-.22	-.30	.80	.79	-.56	.03	.59	-.07 -> z51
.10	-.30	.01	.05	-.11	.09	-.04	.03 -> z543
.02	.19	.13	-.09	-.11	-.06	.08	.11 -> z827
-.09	.03	.19	.13	-.09	.03	-.14	-.01 -> z436
-.07	.18	-.11	-.06	-.07	.08	.10	-.03 -> z895
-.17	-.09	.19	.04	-.01	.01	.13	-.06 -> z184
-.18	-.42	.89	.74	-.71	.11	.50	-.15 -> z696
asked: -.18	-.42	.89	.74
z696
asked: .13	-.09	-.11	-.06
z827
asked: -.06	-.07	.08
z895
asked: -.06	-.07
z895
asked: .03	.19	.13	-.09
z436

.02	-.06	-.02	-.03	.09	.04	-.01  z791
.01	.02	-.02	.08	.07	-.04	-.13  z22
-.18	-.76	-.25	-.63	.13	.44	.07  z503
-.15	-.64	-.28	-.77	.11	.31	-.05  z883
-.09	.22	.13	.14	-.13	-.11	.02  z18
-.63	-.18	-.76	.44	.13	-.25	.18  z903
.31	-.04	-.40	-.39	.05	-.43	-.67  z346
asked: -.63	.13	.44
z503
asked: .31	-.05
z883
asked: -.18	-.76	-.25	-.63	.13	.44
z503

.54	.47	-.38	.56	-.23 : z539
-.56	.11	.02	.70	-.83 : z937
-.78	.15	-.32	.16	.06 : z525
.11	-.56	.02	-.43	.00 : z207
-.33	-.62	.61	-.15	-.15 : z187
.86	.70	.20	.20	-.07 : z597
-.71	-.59	-.26	-.16	.13 : z370
asked: -.38	.56
z539
asked: -.56	.11	.02
z937
asked: -.59	-.26
z370

-.51	.04	.00	.01	-.04	.00	.02	.00	.01	.02	-.02	-.03	.01	.00	.02	.03 : z558
.01	-.03	-.02	.00	.05	.08	-.05	.06	-.01	.01	.04	-.01	-.06	-.03	.02	-.06 : z550
.07	-.08	.01	-.06	-.01	.09	-.08	.03	-.02	.02	.07	-.02	-.11	-.05	.00	-.07 : z183
.02	-.26	-.15	-.71	-.38	.03	-.19	-.41	-.08	.09	-.27	-.27	-.71	-.17	-.63	-.23 : z970
.02	.00	.01	.01	-.02	-.03	.01	.00	.02	.03	.30	.14	-.52	.04	.16	-.46 : z916
asked: .02	.00	.01	.02	-.02	-.03	.01	.00	.02	.03
z558
asked: -.52	.04
z916
asked: .01	-.03	-.02
z550
asked: -.51	.04	.00	.01	-.04	.00	.02	.00	.01	.02	-.02	-.03	.01	.00	.02	.03
z558
asked: .09	-.27	-.27	-.71	-.17
z970

-.60	.01	-.65	.24	.25	.00 -> z145
-.33	.43	-.30	-.02	-.03	-.32 -> z412
.29	.57	.25	.02	.13	-.12 -> z638
-.02	.33	-.60	.00	.14	-.39 -> z874
.31	.82	-.28	.44	-.03	-.46 -> z508
-.29	-.71	.41	.08	-.23	.02 -> z241
.21	.18	-.41	.12	.34	-.19 -> z115
.42	-.30	-.20	.32	-.09	-.28 -> z69
asked: -.60	.00
z874
asked: .43	-.30
z412
asked: -.02	.33	-.60	.00
z874

-.04	-.03	-.01	-.03	-.02	.01	-.03	.03	.01	.06	-.03	.00	.05	.04	-.01	-.06	.02  z580
-.09	.06	.01	.06	-.12	.02	.04	-.08	-.18	-.10	-.03	.20	-.11	-.25	-.06	-.13	.26  z384
-.03	-.09	.12	.06	.05	-.15	.06	-.06	.13	.15	.01	-.13	-.08	-.07	.01	.04	.08  z291
-.13	-.06	.06	.05	.15	.13	.01	.12	-.09	-.15	.06	-.03	.00	-.04	-.08	-.04	-.01  z98
-.35	-.34	-.10	-.22	-.17	.10	-.30	.24	.16	.63	-.29	.04	.50	.36	.02	-.59	.15  z927
-.22	.15	-.91	.14	-.29	.04	.09	-.19	-.44	-.25	-.07	.47	-.27	-.62	-.59	-.09	.15  z797
-.05	-.06	-.02	-.03	-.03	.02	-.05	.04	.03	.10	-.05	.01	.08	.06	-.02	-.09	.03  z9
-.35	-.34	-.10	-.22	-.17	.10	-.30	.24	.16	.63	-.29	.04	.50	.36	-.09	-.59	.15  z110
-.13	-.06	.06	.05	.15	.13	.01	.12	-.09	-.15	.06	-.03	.02	-.07	-.03	.07	.10  z480
-.09	.06	-.37	.06	-.12	.02	.04	-.08	-.18	-.10	-.03	.20	-.11	-.25	-.06	-.13	.26  z799
asked: -.09	-.59	.15
z110
asked: -.06	.13	.15	.01	-.13	-.08	-.07	.01	.04
z291
asked: .12	-.09	-.15	.06	-.03	.02
z480
asked: -.13	-.06	.06	.05	.15	.13	.01	.12	-.09	-.15	.06	-.03	.02	-.07	-.03	.07	.10
z480
asked: .04	.09	-.19
z797
asked: -.13	-.06	.06	.05	.15	.13	.01	.12	-.09	-.15	.06	-.03	.00	-.04	-.08	-.04	-.01
z98

.69	-.70	-.53	-.70	-.54	-.62	.72	-.43	-.43	.38	-.66	-.12	.70	.70	-.62	.47 = z521
.69	-.56	.06	-.70	-.54	-.62	.72	-.43	-.43	.38	.70	-.69	.70	.70	-.62	.47 = z314
.06	-.70	-.53	-.62	-.54	-.62	.72	-.43	-.43	.38	-.66	-.12	-.72	-.70	-.18	-.51 = z935
-.47	-.66	.46	-.60	-.51	.71	-.58	.65	.67	.41	-.46	-.20	-.48	-.47	.70	.33 = z351
asked: -.53	-.70	-.54	-.62
z521
asked: .06	-.70	-.53	-.62	-.54	-.62	.72	-.43	-.43	.38	-.66	-.12	-.72	-.70	-.18	-.51
z935
asked: .69	-.56	.06	-.70	-.54	-.62	.72	-.43	-.43	.38	.70	-.69	.70	.70	-.62	.47
z314
asked: -.12	.70	.70
z521
asked: .06	-.70	-.53	-.62	-.54	-.62	.72	-.43	-.43
z935

.10	-.51	.18	-.36	-.33	.05	-.46	-.07	.25	-.08	.35	.37	.27	-.03	-.38	.07	-.06	.00	-.22	.16	.29 -> z819
.24	.22	.21	-.12	-.80	.56	-.48	-.11	-.33	-.82	.09	.11	-.15	.40	.12	.39	.28	-.29	-.18	-.18	-.33 -> z144
.20	-.40	.12	-.21	-.45	.40	-.45	-.25	.10	-.17	.45	.25	.27	.25	-.23	.07	-.12	-.16	-.25	.20	.05 -> z486
.10	-.51	.18	-.36	-.33	.05	-.46	-.07	.25	-.08	.35	.37	-.19	-.03	-.38	.07	.20	.00	-.22	.16	.29 -> z30
.12	.39	.30	-.36	-.53	.18	-.30	-.16	.44	-.22	.52	.27	.36	.01	.12	.51	.03	-.08	-.05	-.30	.10 -> z710
.24	.22	.21	-.12	-.80	.56	-.48	-.11	-.33	-.72	.09	.11	-.15	.40	.12	-.18	.28	-.29	-.18	-.18	-.33 -> z613
asked: .27	.36	.01	.12	.51	.03	-.08	-.05	-.30	.10
z710
asked: .12	.39	.28
z144
asked: .30	-.36	-.53
z710

